[ 91 185 123 167  98  99  68 100 113 110  73  83 104  92 115 118]  Z817
[128 122 131 146 122 148  98 122 146 114 198 128  72 140 137 136]  Z611
[123 158 101  99 129 134 126 113  82 100  92 103 130 104 128 119]  Z540
[ 91 193 138 178  86 107  78 117 104  90  97  52 107 107 106 113]  Z455
[113 139  88 131 130 117 126 140 104 136 102  95 117 123 116 151]  Z499
[100 134  89 101  83 124 115 112 101 142  97 110 125 124 144 115]  Z975
[120 171 132 163  91  97  55 108 101  66  93  99 104 114 119 122]  Z43
[119 176 152 157  86  93  59 110 115  81  89  76  80 102 111 131]  Z906
[115 125  86 110  91 123 125  96 113 131  79  97 156 112 107 126]  Z152
[ 91 184 127 164  99  99  73  97 115 115  74  84 111  92 111 120]  Z398
miss Z540: [158  82  99 134 119 113 130 129 126  92 128 103 101 123 104]
[100]
miss Z540: [113 129 126  99 103 130 104  82 101 128  92 134 158 123 119]
[100]

[176 110 117 150  99 115 116 175 166] -> Z203
[176 117  68 150  99 115 116 175 166] -> Z22
[108 123 152 161 116 151  90 122 163] -> Z538
[ 92 123 145 150 142 160  89 104 166] -> Z13
miss Z22: [ 99 115  68 175 150 176 166 117]
[116]
miss Z538: [163 151 152 122 108 116  90 161]
[123]
miss Z13: [104  92 150 145 142 123 160  89]
[166]

[124  96 123 148 111 139 116  87 131 174 154 118 127 112  96 109 138 117
 115 153  91  90 117 139 135 122 126 111  97 148 141 123  93 117 108 121
 151 117  94 127 124 109  98 141 169 168] -> Z433
[157 154 117  88 126 114 134 174 106 109 134 121 100 116 121 143 121 109
 134 141 131 134 124 105 135 146 128 122 153 121 112  98 120 124 141 123
 148 116 114 131 131 127 147 152 118 109] -> Z675
[129 147 138  98 137 127 149 132 133 137 122 130 123 138 127 115 118 135
 124 145 122 115 141 143 135 131 109 139 130 114 116 127 119 142 139 119
 140 109 137 140 119 124 113 144 134 124] -> Z503
[123  92 122 158 108 140 114  87 128 168 155 117 132 112  98 112 140 115
 117 147  96  93 116 135 136 120 129 111  97 153 143 126  97 119 103 119
 148 122  94 127 127 109 100 137 169 170] -> Z607
[122 144 144 109 138 130 150 128 136 131 117 131 135 145 136 115 118 139
 125 135 130 120 146 146 135 126 108 145 129 114 117 139 128 150 135 118
 131 116 149 143 119 127 112 135 132 123] -> Z332
[125 146 142 102 137 128 150 131 134 134 120 130 129 141 131 115 118 137
 125 140 127 117 144 145 136 128 108 142 129 114 116 133 123 147 137 119
 136 112 143 143 119 125 112 139 134 123] -> Z755
[173 163 113  82 113 109 139 206 109  88 141 110  97 111 123 156 119  87
 142 139 146 136 125  85 150 153 123 126 170 127 101  91 120 140 134 107
 158 113 111 141 136 121 157 164 119 103] -> Z489
[155 149 112  91 128 113 127 168 112 113 135 124  95 113 118 145 124 112
 134 140 126 137 118 105 127 147 135 116 150 121 117  94  96 111 144 132
 144 118 108 122 131 130 150 147 113 109] -> Z960
[123  88 122 166 104 141 112  89 124 163 155 116 137 111 102 116 142 111
 119 141 101  95 116 131 138 120 130 112  98 156 144 130 101 123  98 117
 145 126  96 128 129 108 103 134 169 171] -> Z629
miss Z489: [146 123 163 170 140 127 109 206  82 156 121 120 139 150 101 119  97 139
 103 126 107 136 153 141 119 158 113 164 141 157  87 142 111 113 111 109
 113  88  85 173 125  91 134 136 123]
[110]
miss Z960: [127 112 147 150  94 116 113 112 117 128 109 124 108 135 144 145 122  96
 140 105 113 121 150 147 118 113 130 135 132 127 126 118 134  91 131 118
 113 112 111 144 168 149 155 137 124]
[95]

[ 79 137 150 152 141  95  80 170 143 152 130  65 146 151 109  95 145 151
 138 147 143 148 160 122 160] -> Z853
[154  87 165 167  87 125 124 113 121 158 123 131  80 167 124 157  91  81
 177  87  93 160 181 126 162] -> Z881
[ 94 163 134 135 176 116 109 128 137 131 133 167 166 131 120 103 176 167
 129 173 174 133 136 133 135] -> Z536
[133 140 152 153 133 100 101 143  99 152 108 121 124 152 109 134 135 130
 143 130 137 152 156 104 156] -> Z470
[160 170 129 129 166  91  90 165 108 135 112 104 159 127 106 105 166 171
 111 165 167 131 123 103 139] -> Z343
miss Z536: [109 103 133 116 174 135  94 136 173 167 131 163 128 137 176 135 129 134
 133 167 120 133 131 176]
[166]
miss Z343: [ 90 165 111 166 167 129 171 135 103 170 105 131 129 166 108  91 106 112
 123 165 139 104 127 160]
[159]

[172 146  87  99 128 133 107 121 112] -> Z143
[172 159  87  99 128 133 107 121 112] -> Z159
[147 168 113 131 171 127 113  96 126] -> Z284
[172 146  87  99 128 147 114 134 129] -> Z535
[ 69 109 171 152 132 125 150 133 134] -> Z70
[111 122 174 150 150 149 151 141 123] -> Z372
miss Z372: [111 141 150 174 151 123 150 149]
[122]
miss Z372: [123 151 174 122 150 111 141 150]
[149]
miss Z284: [ 96 131 113 168 113 126 147 171]
[127]
miss Z159: [ 87 172  99 128 133 159 121 107]
[112]

[100 132 107 106 114 133 194 174 125 176  92 121 135  67 159 142  99 172
 120 132  91  86 135 118 104  80 106 138 151 157 137 121]  Z858
[ 97 139 143 133 100 121  99 148 131 116 127 122 114 125 116 138 142 107
 128 130 109 103 111 116 140 121 130 130 146 130 126 135]  Z364
[101 189 106 107 114 133 195 113 126 175  91 121 135  68 158 141 100 171
 118 131  91  87 136 118 103  81 103 138 149 156 138 122]  Z717
[106 135 138 158 106 129 139 157 138 114 121 136 138 121 127 140 140 123
 125 140 104 107 110 113 139 114 124 128 152 113 116 142]  Z539
[106 129 138 132 106 129 110 157 138 114 121 136 138 121 127 140 140 123
 125 140 104 123 110 113 139 114 124 128 152 113 116 142]  Z659
[103 164 101 111 111 129 204 180 131 163  86 119 126  79 146 127 114 157
 100 126  91  95 136 129 112  83  96 129 134 146 138 139]  Z255
[121 129 104 118 127 115 181 162 128 144  68 110 127  87 125 137 149 132
 115 121 127 108 127 150 132  82 111 109 136 133 143 141]  Z930
[108 138 134 133 118 130 117 172 136 111 115 143 144 122 148 152 144 114
 118 139 108 150 105 105 149 113 116 133 140  95 112 140]  Z270
miss Z858: [120  91 151 159 106 174  86 114 100 194 132 138 118 135 157 106 135  80
  99 104 142 121 125 176  67  92 137 172 132 107 121]
[133]
miss Z717: [122 101 138 189 195 171  91 131 106  91 158 135 118 149 141 136  87 138
 103 100 118 103 113 133  68 121 156 175 126  81 107]
[114]
miss Z364: [121 133 116 140 122 111 131 135 146 143 138 103 121 107 130 128 114 130
 130 127  97 148 100 116 130 126 109 139 125 116 142]
[99]
miss Z539: [127 123 142 124 140 121 138 106 106 135 110 158 114 113 139 121 114 138
 116 140 128 125 136 140 104 152 139 107 113 138 129]
[157]
miss Z270: [111 133 108 136 139 144 143 112 113 105 105 122 116 148 140 117 138 108
 140 118 115 144 114 130 118 152 134 150  95 172 133]
[149]
miss Z717: [126  91 175 122 113 138 121 101 103 135 118 103  81 138 136 156 118 133
 114 149 106 171  91 189  68 195 158 131 107 100  87]
[141]
which: [101 189 106 107 114 133 195 113 126 175  91 121 135  68 158 141 100 171
 118 131  91  87 136 118 103  81 103 138 149 156 138 122]
Z717

[123 124 124 135 131 125 132 136 136 128 128] : Z940
[113 114 114 152 139 115 142 152 150 127 126] : Z552
[ 85  99  96 188 155 106 166 198 200 128 129] : Z252
[ 98 117 113 163 145 124 153 178 185 131 135] : Z829
[ 88 109 105 178 152 117 162 195 201 131 134] : Z103
[122 124 124 136 132 125 133 138 138 128 131] : Z718
[115 143 121 144 136 125 139 150 152 129 130] : Z875
[115 109 110 154 139 109 141 148 143 124 122] : Z844
[118 130 149 135 132 133 135 145 150 131 134] : Z951
[113 121 119 147 137 124 141 154 156 129 130] : Z418
[108 121 118 151 139 125 145 162 166 130 133] : Z939
[ 92 111 107 173 149 118 159 188 194 131 134] : Z28
miss Z875: [136 143 129 152 115 121 150 139 125 130]
[144]
miss Z718: [138 136 138 128 131 133 124 122 124 125]
[132]
miss Z951: [134 132 133 149 135 131 130 145 118 135]
[150]

[151 114 138 164 139  84] = Z543
[114 143  91 138 113  91] = Z644
[107  97 106 165 115 147] = Z832
[ 54 109 100 112 117 153] = Z689
[101 142 141 111 112  74] = Z14
[189 136 155 114 146  83] = Z487
[163 146 103  71 110 145] = Z30
miss Z644: [114  91  91 143 138]
[113]
miss Z543: [151 139 114  84 138]
[164]
miss Z30: [146 163  71 110 103]
[145]
miss Z14: [101 111 112  74 142]
[141]

[125 109 139 115 120 127 131 119 127]  Z935
[127 133  98 139 126 127 150 117  90]  Z741
[127 116 130 113 117 128 142 145 125]  Z52
[125 103 139 117 119 127 128 117 127]  Z667
[127 116 130 113 117 128 142 184 183]  Z830
[131 177  78 208 167 127  97  47  93]  Z292
[125 106 138 117 119 127 130 118 126]  Z849
[123 117 136 123 129 126 130  67 108]  Z597
[125 105 140 119 121 127 126 113 128]  Z818
miss Z830: [183 128 116 113 184 127 117 142]
[130]
miss Z52: [128 117 127 125 130 142 113 116]
[145]

[134 165  71  77 197  87  80 141 138 183 182 107 103 191  99 196 202 128
  69 161  89 184 167  58  72  89 187 102  95 114  73 132 173 136]  Z50
[134 165  71  77 197  72  80 141 138 183 182 107  59 191  99 196 202 128
  69 161  89 184 118  58  72  89  86 102  95 193  73 132 173 136]  Z957
[134 165  71  77 197  87  80 141 138 183 140 107  59 191  99 196 202 128
 114 114 146  93 127 177 186 199  91  63 115  89  93 136 112 123]  Z476
miss Z476: [ 63  93 115 123 146  71 165 141 202  93 191  80  59 177 114 197 107 196
  89 186  99 138 134 140 114 199  91 127 128  87  77 183 112]
[136]
miss Z50: [183 173 197 114  71 182  89  99 196  89 191 103 136 187 132 138  73 141
 184  69  80  95 167 165 202 102 134 107  77 128  72  58  87]
[161]
miss Z957: [138 184  77  73  95  72  89 107  99 128  86 173  71 197  58 161  89 118
 202 141 136 134 191 183  72 102 196  69  59  80 182 165 132]
[193]
miss Z957: [ 58 197 132 138 193  59  89 165  77 136  86 183  69 161  89  71 141 118
 173 128 196 202  99 134 102 184 182  72  95 107  72 191  80]
[73]
miss Z476: [146  89 107 186  91 140  71 138 196 202 165  99 199 115 134 191 136 123
 197 114  77 128  59 114  93  87 177  93  80 127 183 112  63]
[141]
miss Z957: [ 99  58 141 184  71 128 138  89  95  72  77 182  69 183 191 173 134 193
 202 102 165  72 132 136 161 118 197  73  86  80 196  59  89]
[107]

[100 100 127 129 137 142 151 115 116 111 123 130 117 120 147 123 151 155
 132 134 111 108 133 128 146 146 118 129 125 112 128 149 111 102 148 146
 109 136 147 129 133 163 124 119  96] -> Z586
[136 132 128 132 115  98 106 133 125 145 104 139 128 150  73 130 110  99
 114 121 142 167 131 111  81 130 154 132 160 127 129 110 124 123 105  97
  97 127  97 125 116 107 161 175 178] -> Z373
[147 112 131  99 156 133 131 132 147 143 129 164  97 109 103 108 106  67
 148 111 133 125 113 142 145 112 159 149 110 142 118 102 131 137 123 139
 147 114  98 134 115 114 124 120 117] -> Z495
[107  88 128 114 154 148 158 113 125 115 124 147 101 108 141 113 143 130
 143 127 110 101 127 137 160 140 130 139 114 117 122 139 111 103 150 156
 119 131 136 132 128 162 120 110  82] -> Z297
[106 119 126 142 116 121 131 128 110 119 113 120 133 141 125 134 143 156
 116 135 121 135 135 115 110 147 120 122 148 112 136 144 114 106 131 121
  94 138 138 125 131 147 143 148 136] -> Z160
[ 93  95 126 135 128 128 146 123 106 112 106 133 118 134 123 126 151 156
 121 135 113 125 133 117 120 156 125 128 147 102 135 150 101  87 142 132
  80 141 140 127 130 166 144 146 117] -> Z665
[105 106 127 129 136 143 150 114 119 111 127 127 120 119 152 125 149 156
 132 134 113 106 134 131 148 142 115 127 122 115 128 148  97 108 147 147
 117 135 149 129 135 159 120 114  96] -> Z770
miss Z770: [129 150 135 120 142 128 127 125 115 149 156 134 148 117 106 106  96 134
 147 122 114 105 119 114 143 132 115 127 148 127  97 129 147 159 152 149
 111 131 108 127 136 119 120 135]
[113]
miss Z373: [154 128 131 150 110 121 145 116 167  97 107 105 130 161  98 110  97 139
 114  99 142 125 124 111 104  97 132 106 130 125 175 132 136 132 133  73
 160 123 127  81 129 127 115 128]
[178]
miss Z770: [150 120 127 148 148 129 128 125 106 127 135 159 147 127 134 115 113 108
 149 105 134 119 106 114 131 142 122 135 156 129 127 132 119 152 117 120
 114 149 136 115 147 143 111  97]
[96]
which: [ 93  95 126 135 128 128 146 123 106 112 106 133 118 134 123 126 151 156
 121 135 113 125 133 117 120 156 125 128 147 102 135 150 101  87 142 132
  80 141 140 127 130 166 144 146 117]
Z665
miss Z160: [131 142 126 116 121 113 135 119 114 147 148 110 131 115 120 121 110 128
 125 106 135 120 121 143 122 125 138 106 134 131 143 138 141 136 133 135
 112 156 148 119 147 144 136 116]
[94]
miss Z297: [139 156 107 154 101 122 113 101 139 130 108 158 128 137 136 119 141 130
 127 111 131 148 114 110 125 103 124 128 117 143 113 160 143 162 147 140
 120 115 114 132 127  82 150 110]
[88]

[128 135 136 134  79 145 147 120 142 128 154 184 140 118 130 167 154 152
  96 137  76 135 149 105 117 107 148 128 156 113 113]  Z574
[130 138 128 134  78 141 128 128 138 126 153 184 138 116 133 166 128 156
 103 128  76 151 128 107 120 128 143 138 158 112 116]  Z966
[137 155 128 139  78 116 126 128 128 140 166 179 139 122 156 178 129 159
  91 120 128 167 145 128 128  83 147 149 143 119  90]  Z25
[156 140 124 134  78 137 143 124 143 128 158 183 136 115 138 128 148 155
 102 128  78 156 151 106 128 111 144 140 157 112 119]  Z228
[128 157 148 136  57 126 128 127 142 150 157 207 125 137 126 176 166 151
 128 105  64 146 169  90 100 102 128 111 165  82 118]  Z325
[128 155 128 138  79 115 128 139 158 140 165 178 128 123 157 178 127 160
  91 120 128 167 146 129 128  81 128 128 143 119  89]  Z970
[133 140 124 134  78 137 143 124 143 128 158 183 136 115 138 128 148 155
  99 127 128 156 147 128 122 104 142 142 155 116 128]  Z419
[128 137 128 134 128 143 149 118 138 126 152 184 136 115 132 166 156 156
 103 126  77 151 128 107 119 128 143 138 158 113 118]  Z41
[142 130 133 134 128 148 144 124 144 142 147 179 138 131 126 160 155 159
 103 118  51 144 155 105 115 107 145 140 150 105 119]  Z628
[128 137 138 128  70 128 148 125 144 138 154 189 137 129 129 165 158 154
  97 117  66 140 156 103 112 107 149 126 155 104 128]  Z542
[141 131 133 128  75 128 144 123 144 141 146 128 139 130 126 160 156 159
 102 119  54 144 155 128 115 108 146 140 150 128 118]  Z294
miss Z966: [128 153 138 126 184 138 158 128 156 138 128 107 112 116 143 120  78 128
 103 130 128 166 134 116 133 141 138 151 128 128]
[76]
miss Z294: [118  75 144 139 119 140 126 146 128 128 156 141 160 144 130 108 128 150
 131 128 102 115  54 123 146 144 159 128 141 155]
[133]
miss Z25: [ 90 156 149 122 167 137 139 166 145 179 128 140 178 147 128 128 128 143
 120 119 126 116 128 139 129  83  78 128 155  91]
[159]
miss Z574: [118 130 145  96 167 156 113 149 148  76 184 134 154 107 142  79 135 128
 128 117 128 137 147 105 140 154 152 135 113 120]
[136]
miss Z228: [144 128 137 140 128  78 128 119 143 112 151 156 138 124 183 115 136 128
 124 157 148 158  78 106 134 143 156 102 111 140]
[155]
miss Z966: [138 116 128 128 138 184  76 128 133 138  78 116 128 107 128 141 128 120
 130 143 112 103 151 158 128 138 126 153 166 134]
[156]

[143 108 146 148  88 109 154 123]  Z281
[149 120 139 163  76 110 157 128]  Z805
[143 108 136 144  87 103 152 123]  Z457
[166 100 129 138  86 126 130 102]  Z371
[170 112 136 143  76 125 183 110]  Z456
[170 104 145 134  83 129 187 106]  Z757
[149 120 139 163  76 110 152 128]  Z834
miss Z456: [112 136 183  76 170 125 143]
[110]
miss Z371: [138 130 126 166  86 102 100]
[129]

[101  95 197  96 101  99  83 192 100  89  95 194 199 102  99  99  99 101
 100 101 107  93 207 104 207 200 205 200  91  97 197 102  95 203  96] = Z668
[112 105 147 106 112 115  98 142 111  99 102 144 149 111 111 108 108 111
 112 116 121 105 160 117 159 154 159 150  99 107 148 112 106 157 105] = Z242
[112 105 147 106 112 115  98 142 111  99 102 144 152 111 111 108 108 111
 112 161 163 162  99 160  99  99 101  97 161 160 102 162 162 106 162] = Z835
[106 116 102 114 107 109 115 111 111 122 113 107 105 107 105 110 110 107
 106 108 104 117  94 103  93 102  99  98 105 111 106 108 114 101 114] = Z551
[186 183  92 183 186 184 170  89 185 178 183  93  94 185 185 184 184 186
 185 185 190 181  99 188 182  94  98  94 180 182  94 186 183 102 183] = Z240
miss Z240: [ 94  93 186 182 183  94 188 186  94  98 186 183 182 183 184 102 183 185
  94 170 183  89 180  92 185 185 185 184 184 185 186 190 178 181]
[99]
miss Z835: [ 99 162 111 160 112  99  98 108 147 144 142 115 162  99 101 106 161  99
 112 162 160 152 111 111 106 108 102 111 163 161 112 102 162 105]
[97]
miss Z551: [107 114  98 106 114 105 104  93 108 110 107 117 108 111 114 105 116 113
 109 107 111 103 102 111 106 110 115 122  94 107  99 106 105 102]
[101]
miss Z242: [ 99 108 112 111 108 105 106 144 117 142 105 147 157 159 105 111 116 112
  98 111 107 148 102 112 121 112 159 111 154 115 106 149 160  99]
[150]

[ 64 146 176 139 113 100]  Z731
[101 205 154 130 153  97]  Z92
[115 198 119 121 149 150]  Z744
[125 192 106 126 155 128]  Z59
[ 74 151 128 120  90 157]  Z730
[115 198 119 121 161 117]  Z273
[100 151 162  92 172 166]  Z917
[122  86 126 115 186 111]  Z572
[ 81 164 165 128 154  82]  Z657
[ 98  75 156 120 168 106]  Z490
miss Z731: [100 176 146 113  64]
[139]
miss Z744: [121 115 150 198 119]
[149]
miss Z572: [111 126 186  86 122]
[115]
miss Z92: [153  97 205 130 101]
[154]

[147 157  70 100 123 141 197 139] = Z161
[146 142 119 123 119 125 166 136] = Z328
[137 188  76  70 146 198 188 125] = Z484
[141 178 133  75 149 126 209 132] = Z921
[146 159  68  96 127 146 198 140] = Z822
[146 157  69  97 125 146 198 142] = Z616
[148 156  76 104 121 137 194 138] = Z385
[148 156  76 104 121 137 204 122] = Z943
[145 142 116 124 119 125 166 137] = Z145
[137 188  76  70 146 198 208 125] = Z803
[144 163  64  88 138 161 203 142] = Z149
[141 178  71  75 149 186 209 132] = Z426
miss Z921: [133 209 126 141 149  75 178]
[132]
miss Z145: [145 166 119 137 116 142 124]
[125]

